A small network was trained on invented records. Each row is its activation on one of them, seen along a few directions.
Records have a field called RULOP. Each example row is followed by its value.
The largest differences between rows may come from other fields.
In the rows, zero is written as 500.
Strong random noise was added to every row along 4 fixed directions; ignore it. To show where, here is one row again and again, with new noise each time:
535	532	464	343	660	529	543	545	289	440	607	398	492	415	299	371	512	473
401	557	371	135	689	568	629	602	444	427	693	394	463	207	379	363	543	293
454	351	512	590	622	402	388	454	342	674	605	540	406	563	432	606	744	578
678	508	672	761	425	420	473	694	452	486	459	528	489	775	431	571	565	767
606	534	709	535	118	472	471	448	745	510	609	695	446	696	749	725	516	485
498	515	448	327	669	523	541	541	316	466	625	410	477	388	324	393	545	448

518	436	472	793	495	438	404	483	454	591	359	556	555	698	501	542	532	716 -> kefiz
502	275	696	892	445	317	309	456	559	720	391	614	379	725	637	799	729	690 -> gani
448	441	420	535	456	472	403	329	429	659	596	624	501	603	537	568	605	532 -> nafog
671	559	712	550	284	500	483	468	552	405	469	533	501	642	570	563	384	533 -> firo
382	558	374	486	397	544	589	559	775	474	447	560	564	437	656	489	428	430 -> rabu
658	600	612	469	535	548	578	622	426	299	381	344	533	470	367	366	314	526 -> gani
652	620	587	553	398	510	577	714	513	398	538	504	534	658	436	464	460	640 -> mimap
485	562	490	224	579	568	587	514	477	385	578	398	486	283	447	397	430	314 -> firo
493	489	489	434	745	508	552	626	374	428	435	324	477	333	331	378	495	479 -> gani
502	514	409	575	528	519	474	450	430	498	413	491	578	545	458	427	431	572 -> kefiz
625	470	699	547	304	483	391	270	472	515	523	580	467	650	598	621	454	492 -> firo
478	546	440	646	433	493	536	639	659	486	389	539	567	578	574	503	474	609 -> kefiz
596	593	540	768	281	507	541	640	707	414	297	570	614	720	604	507	343	686 -> rabu
258	433	230	392	625	553	508	318	496	599	539	501	538	325	519	422	526	352 -> nule
536	371	563	581	550	429	339	300	248	647	597	549	427	621	425	592	650	571 -> gepa
703	756	467	495	485	596	671	831	426	245	412	395	662	596	295	242	272	679 -> nafog
681	625	659	602	236	498	556	680	635	409	537	588	523	741	559	563	447	641 -> mimap
494	635	443	264	511	569	652	691	558	387	655	464	509	380	452	404	482	401 -> mimap
563	610	549	311	424	556	581	570	535	385	614	488	489	439	499	460	446	407 -> gepa
274	339	235	660	795	465	442	445	345	687	438	462	529	451	381	433	661	587 -> nule
326	470	269	443	648	544	526	431	489	547	476	473	553	356	473	397	491	426 -> rabu
623	532	595	559	498	482	502	617	403	454	523	482	489	606	405	495	525	615 -> gepa
453	573	385	483	512	509	590	717	589	493	537	530	542	503	495	459	552	558 -> nafog
390	598	282	542	644	563	690	843	623	385	366	389	613	397	408	298	432	573 -> nule

Which value of RULOP does each new row have?
408	452	388	451	421	526	412	186	506	601	536	597	534	492	612	530	471	394 -> kefiz
386	524	460	335	664	513	655	800	678	410	479	375	442	214	501	454	541	372 -> gani
337	358	453	495	773	426	490	607	483	600	483	413	395	304	457	540	701	456 -> gani
561	557	519	387	432	534	512	447	430	479	650	534	500	543	464	481	489	462 -> mimap
452	628	294	157	542	663	585	299	417	367	551	419	616	280	438	256	259	268 -> kefiz
622	645	586	183	387	625	574	359	461	293	577	428	529	381	483	374	250	289 -> firo
719	474	682	577	442	498	359	189	171	470	481	472	519	702	369	477	372	579 -> firo
424	295	500	568	761	418	358	339	251	658	478	428	406	430	381	545	663	505 -> gani
